Each row has a name. Each piece below is followed by the name of the row it came from. Each question is about the rows just above it.

[137  99 142  90 134 105 146 159] = (178)
[ 83 151 143 128 111  83  69 182] = (195)
[155  84 143 128 111 128 155 164] = (53)
[ 83 151 105  72 161 145 126 121] = (209)
The row with [145 126 121] is => (209)
find: [155  84] => (53)
find: [ 83 151 143 128 111  83  69 182] => (195)
find: [142  90 134 105] => (178)
Where do [ 83 151 105  72 161 145 126 121] appear? => (209)

[164 117 167 136  87 156 113  90 116 139 133 116 115 126] : (169)
[ 86 143 117 175 119 113  89  52 139 130  92  90 161 165] : (178)
[100 139 167 138  89 100 138 118 143 130 109  77  88 155] : (209)
[139 142  68 105 136 150 164 180 150 131 125 127 166  69] : (195)
[143  68 105  65 151 136 131 168 148 191 128 126 171  98] : (57)
Which row holds [150 131 125]? => (195)
find: [105  65 151 136 131 168 148 191 128 126 171] => (57)
Which row holds [142  68 105]? => (195)
Which row holds [143 117 175 119 113  89  52 139 130  92]? => (178)
find: [ 52 139 130  92  90 161 165] => (178)

[131  80 204 112] : (195)
[188  80 204 112] : (209)
[132  78 188 116] : (22)
[132  77 188 115] : (53)
Which row holds [188  80 204]? => (209)
find: [188 116] => (22)
Where do [131  80 204 112] appear? => (195)
find: [188  80] => (209)

[136 106 127 124 123] = (36)
[141 106 124 127 123] = (178)
[132  82 136 127 101] = (169)
[ 99 130 136 173 132] = (195)
[132  82 136 127 115] = (17)
[114 110 170 188 150] = (22)
[127 121  93 144 123] = (209)
[132  89 136 126 123] = (57)
[ 89 106 127 124 123] = (174)
[149 124 179 102 130] = (102)
[113 106 149 109 127] = (53)
find: [102 130] => (102)
find: [127 121  93] => (209)
find: [127 123] => (178)

[116 127 142 158 160 144 117 123 139 130 142 104 129 143 152 126 138 131
 133 134 142 107 123 161 146 115 131 151 123 147 134 155 171  99 153 118
 125 136 129 160 128 109 137 173 160 158] -> (195)
[128 133 130 133 115 154 118 164 151 125 123 118 112 149 107 121 100 102
  89 178 151 117 129 161 105 129 125 146 127 121 112 116  88 141 133 163
 130 121 143 109 132 147 136 159 113 102] -> (178)
[166 111 133 137 158 120  84 138 168 140 146 123 135 144 110 160 139 131
 131 113 130 117 133 161  92 131 119 146 128 134 120 125 146 154 137 147
 124  85 137 148 128  93 125 161 153 161] -> (36)
[167 146 130 121 115 153 129 127 161 122 108 156 149 104 144 112 143 136
 126 119 117 117  93 161 151 115 131 146 130 140 158 124 146 158 123 120
 117  76 141 156 127 114 117 118 155 179] -> (17)
[108 130 115 121 175 139 127 131 121 135 107 127 133 104 125 126 128 143
  96 169 136 115 130 161 143 111 146 146 112 143 106 141 113  61 106 108
 117 125 115 147 128 121 132 155 156 120] -> (53)
[152 126 157 134 151 154  90 153 172 130 135 156 113 148 126 167 151 152
 119 138 156 140 122 161 117 109 141 146 132 143 128 129 163 126 105 149
 129  89 131 135 133 110 152 155 167 161] -> (102)
[135 157 148 129  89 159 115 122 116  85 151 137 134 124 137  93 121 124
 120 113 129 117 134 161 100 148 125 146 119 122 129  98 183 150 152 120
 139 165 120 124 119  86 126 152 128 157] -> (151)
[135 157 148 129  89 159 115 140 116  85 151 137 134 124 137  93 121 124
 120 113 129 117 134 161 100 148 125 146 119 122 129  98 183 150 152 120
 139 165 120 124 119  86 126 152 128 157] -> (174)
find: [135 107 127 133 104 125 126] => (53)
Where do [151 115 131 146] appear? => (17)
Where do [135 157 148 129  89 159 115 122 116  85 151 137 134 124 137  93 121 124
 120 113 129 117 134 161 100 148 125 146 119 122 129  98 183 150 152 120
 139 165 120 124 119  86 126 152 128 157] appear? => (151)
find: [141 156] => (17)
find: [135 157 148 129  89 159 115 140 116  85 151 137 134 124 137  93 121 124
 120 113 129 117 134 161 100 148 125 146 119 122 129  98 183 150 152 120
 139 165 120 124 119  86 126 152 128 157] => (174)

[118 144 143 143 160 139 128 100 138 114 154 113 104 137 118 119 113 141
  97 146] = (53)
[146 121 113 172 145 143 112  75 166 100 137  98  74 136 117  97  96 146
  59 198] = (195)
[115 122  75 113 172 143 112 145 146 121 111 120 112 125 129 115 119 129
 108 161] = (22)
[146 121 111] is in which row? => (22)
find: [ 96 146  59 198] => (195)
The row with [113 172 145 143 112  75] is => (195)
[146 121 111 120 112 125 129 115] is in which row? => (22)

[129 133 143 114] : (174)
[130  97 132 105] : (36)
[127  93 120 121] : (209)
[ 93 120 118  98] : (102)
[133 141 168  84] : (195)
[131 171 163 106] : (151)
[126 148 124 143] : (17)
[130 123 143 106] : (57)
[128 104 118 128] : (22)
[130 168 149 122] : (53)
[129 142 140 121] : (169)
[130 192 159 121] : (178)
find: [168 149 122] => (53)
find: [ 97 132] => (36)
find: [130  97] => (36)
find: [ 93 120 121] => (209)

[146  57 135 133  70] -> (169)
[110  67 104 136 100] -> (22)
[146  52 140 133  62] -> (17)
[145 112  87 114 178] -> (53)
[ 97  87 112 178 114] -> (57)
find: [146  57] => (169)
Which row holds [ 87 112 178 114]? => (57)
find: [146  52] => (17)
find: [ 87 112 178] => (57)
find: [146  52 140] => (17)

[167 138 139 149 139 140] : (178)
[130 148 139 139 131 132] : (57)
[ 76 115 132 144 117 131] : (102)
[116 136 125 143 131 117] : (36)
[110 171 128 113 131 117] : (209)
[203 135 125 137 105 140] : (22)
find: [116 136 125 143 131 117] => (36)
Where do [ 76 115] appear? => (102)

[152 130 154  59  99 140  78] -> (17)
[156 149 130 154 102 132 116] -> (178)
[148 112 144 184 155 107 137] -> (169)
The row with [149 130 154] is => (178)
find: [144 184 155 107] => (169)
find: [152 130 154  59  99 140] => (17)

[112 205 143 137 144]  (178)
[157 143 205 141 127]  (36)
[138 151 112 102 186]  (169)
Where do [151 112] appear? => (169)
Where do [112 102 186] appear? => (169)
find: [143 137] => (178)
find: [143 205] => (36)
Which row holds [112 102]? => (169)

[ 99 166 122 122 108 202 106 155 141 141 140 131  94 174 110 142 171 153
 136  67  92 147 109 148 137 156 167 152  95 149 130] -> (53)
[134 175  99 109 119 141 141 140 106 202 155 128 157 183 137 119 129 110
 160 124 121  80 193  94 120 128 132 162 118 178 114] -> (17)
[134 175  99 109 119 141 141 140 106 132 155 128 157 183 137 119 129 110
 160 124 121  80 193  94 120 128 132 162 118 178 114] -> (57)
The row with [134 175  99 109 119 141 141 140 106 202 155 128 157 183 137 119 129 110
 160 124 121  80 193  94 120 128 132 162 118 178 114] is => (17)
The row with [141 141 140 106 202 155] is => (17)

